These are the activations of a small neural network, seen along a few directions. Each row is one input.
In each table, some parts of the input vary, and every possible input appears once, in random order.
A made-up example of a description, with smaller parts first: values(2) and (point or ring(9) or (line(4) and ring(5))).
Shared parts are said once, and a part with two or three values counts as separate values.
In the rows, 128 means zero.

Other details of the inputs shift rows strongly along three fixed directions, in all tables alike. That doesn't count.

Table:
x1: [ 94  74 132 159 105 170 134  52 164 159 180]
x2: [173  76 115 100 150 166 185  39 172 110 180]
x3: [129 161 113 109 139  71  87 138  40 143  80]
x4: [ 65 149 127 153  83 138  91 184 164 135 106]
x5: [221 149 139 109 180 111 226 187 143 105 115]
x6: [ 57 156 134 157  89 131  98 184 159 149 107]
x7: [157 136 116  65 161  85 160 128  81 120 123]
x8: [189 136 128  87 175 106 172 143  77 113 118]
x9: [169 135 131  87 175  38 132 102  63  64 150]
x10: [165 143 110  66 191  92 155 135  69 103 120]
x11: [ 87  78 128 159  88 147  93  18 116 177 158]
x12: [ 92  73 115 141  93 183 100  37 158 136 170]
x13: [139  91 128 112 123 124 104  26  66 160 152]
x14: [ 88 149 116 134 114  89  49 122  41 160  83]
x15: [143 161 112 103 159 105 130 190 115 104 100]
x16: [177 157 116  67 190  91 191 152 120 105 129]
x17: [ 59 154 136 157  91 133  99 182 161 150 107]
x18: [171 102 143 122 156 159 196 100 182 126 176]
x19: [150 130 100  54 154 109  83  93   7  98 106]
x20: [156 126 109  59 166 112 111 109  26  97 120]
x21: [124  84 124 100 133 138 106  39  69 147 168]
x22: [ 95 160 132 166  82 146 118 206 213 130  94]
x23: [128  80 143 177 113 179 186  86 226 152 181]
x24: [ 90 161 145 184  76 115 113 184 174 172  85]
x25: [ 45 146 131 152  80 120  65 160 117 164 103]
x26: [106 161 136 175  84 150 139 217 237 126  97]
x27: [ 69 178 127 163 114 120  85 218 136 136  86]
x28: [120  86 149 158 117 187 147  79 186 148 180]
x29: [ 63 151 119 147  72 138  66 168 148 134  95]
x30: [129 161 130 157 125  97 119 171 121 149  85]
x31: [ 97 107 133 144  94 130  65  52  74 177 133]
x32: [ 72 153 131 160  82 141 105 199 184 133 105]
x33: [126 154 122 118 131 127 109 179  95 107  99]
x34: [152 134 139 150 128 159 164 182 175 107 120]
x35: [ 21 110 123 140  74 147  47  91  96 162 134]
x36: [100 165 148 192  77 117 131 195 196 168  86]
x37: [101  80 133 164  94 151 112  30 139 176 158]
x38: [ 94 139 114 107 144 114  85 130  68 130 116]
x39: [ 19 143 119 140  73 112  27 136  68 166 100]
x40: [166 146 121 129 148 133 157 176 174 103 107]
x41: [134  64 173 199 106 146 130  51 182 102 205]
x42: [ 66 156 120 159  94 138  88 181 167 133 113]
x43: [175 183 122 100 147 107 144 206 148  98  97]
x44: [ 97 146 120 133 132 110  89 157  88 141 103]
x45: [186 100 145 136 137 134 180  73 153 151 156]
x46: [106 149 122 138 133 110 106 169 105 136 104]
x47: [106  76 137 165 110 173 149  64 184 160 179]
x48: [149 130  99  55 150 109  84  94   7  96 107]
x49: [ 73 157 136 171  70 108  82 160 132 173  85]
x50: [124  84 114 122 137 162 125  76 123 118 156]
x51: [170 138 141  92 161  41 146 128  85  66 136]
x52: [122  85 124 100 135 138 106  40  70 147 168]
x53: [ 74 110 105  83 132 120  71  50  44 140 153]
x54: [177  95 127 110 140 166 165  79 170 112 165]
x55: [170  94 125 103 140 163 147  69 150 116 163]
x56: [149  86 125 100 143 162 137  63 127 122 174]
x57: [135 109 125 157 122 166 142 132 193 116 131]
x58: [ 93 145 102 116 117 121  56 141  79 117  95]
x59: [113  75 131 159 110 192 157  74 215 135 184]
x60: [ 65 122 108  97 123 120  67  75  56 143 141]
x61: [206 104 155 143 160 159 235 128 224 132 171]
x62: [223 137 161 131 178  71 194 160 128  49 138]
x63: [183  93 117  59 174 136 158  58  92 106 173]
x64: [229 151 126  95 176 125 211 181 156  78 109]
x65: [113  79 122 153 101 187 135  61 198 132 171]
x66: [149  85 124 100 140 160 140  62 128 121 175]
x67: [184 167 156 179 124 120 187 212 185 137  85]
x68: [141 165 138 134 142 126 152 205 133 114  99]
x69: [136 156 157 179 120 158 175 207 239 136 132]
x70: [ 84 135 135 149 121  65  31 119  41  88 123]
x71: [205 143 133 100 164  93 171 129  75 127 100]
x72: [203 144 131 100 162  91 172 131  75 125 101]
x73: [ 43 145 122 140  79 133  56 163 124 142 104]
x74: [213 153 138 101 188 120 228 187 150  94 120]
x75: [114  74 130 158 108 190 158  75 213 133 184]
x76: [142 165 140 134 144 128 151 204 134 116  99]
x77: [143 137 141 176 113 127 173 140 203 155 126]
x78: [155 128 116  71 164  97 120 108  17 117 118]
x79: [146 170 111 103 162  99 136 203 118  99  94]
x80: [147 172 120 113 162  86 143 205 108 119  91]
Each input here is: values(5) and (point or (values(3) and line(5))).
- Changing only the values(5) part turns x42 into x63. The same change can be made to x77. Which row results? => x45
- Changing only the values(5) part turns x24 into x71. The same change can be made to x25. Which row results? => x8
- Changing only the values(5) part turns x49 into x13. The same change can be made to x26. Which row results? => x54
- Which other rows does x46 become when the values(5) part takes its other values? List them by row number. => x1, x39, x52, x78
- Which other rows does x74 become when the values(3) part takes its other values? List them by row number. => x68, x76
- Which other rows does x50 become when the values(5) part takes its other values? List them by row number. => x32, x34, x66, x75
- Which other rows does x27 become when the line(5) part takes its other values? List them by row number. => x30, x46, x57, x79

Table:
x81: [133 145 126 137 127 131 165 171 163 142 102]
x82: [133  52 162 207  97 184 167  65 214 122 185]
x83: [220 118 146 127 158 119 191 105 138 124 133]
x84: [ 72 116 127 146  87 117  70  82 118 151 142]
x85: [137 155 117  81 168 108 130 158  88 118 124]
x86: [ 88 122 135 167 100 174 114 172 187 101 130]
x87: [142 155 145 152 120  91 153 158 180 131 123]
x88: [ 57 167 103 107  99 128  65 180  84 148  80]
x89: [150 157 124  96 168  87 137 151  83 123 121]
x90: [155 155 131 103 164  79 140 147  80 128 122]
x91: [147 146 146 160 119 105 168 163 156 156  99]
x92: [218 115 136 118 161 128 194 106 140 119 136]
x93: [ 81 138 123 146  94 163 116 161 213 128 138]
x94: [112 124 164 207  93 129 121 154 175 121 125]
x95: [ 98 124 143 186 100 155 117 165 182 108 126]
x96: [ 87 108 119 141  96 175  60  97 105 145 124]
x97: [141 157 121  91 167  97 132 155  85 121 121]
x98: [ 77 159 126 147 106  97  52 174  77 107  92]
x99: [134 159 112  70 166 116 129 165  90 113 123]
x100: [143  77 116 106 130 152 101  18  60 139 154]
x101: [143 145 138 151 121 112 168 168 158 152 102]
x102: [207 117 125 105 165 146 187 112 145 112 136]
x103: [157 157 140 113 159  70 138 147  78 134 119]
x104: [111 147  97  69 130 131  56 123  35 121 101]
x105: [ 63 117 116 132  94 135  66  89 125 141 142]
x106: [137 146 131 146 124 123 167 170 162 148 102]
x107: [119  59 114  93 139 155 102  25  68  96 175]
x108: [130 144 122 127 129 140 163 175 165 139 105]
x109: [ 68  80 115 125  96 167  81  49 141 141 169]
x110: [183  81 119  84 163 125 189  35 144 113 186]
- Describe the family of inputs behind these rows. => values(5) and line(6)
- Changing only the values(5) part turns x93 into x88. The same change can be made to x110. Which row results? => x106
- Which other rows does x97 become when the values(5) part takes its other values? List them by row number. => x81, x95, x102, x105
- Which other rows does x95 become when the line(6) part takes its other values? List them by row number. => x82, x86, x94, x98, x107
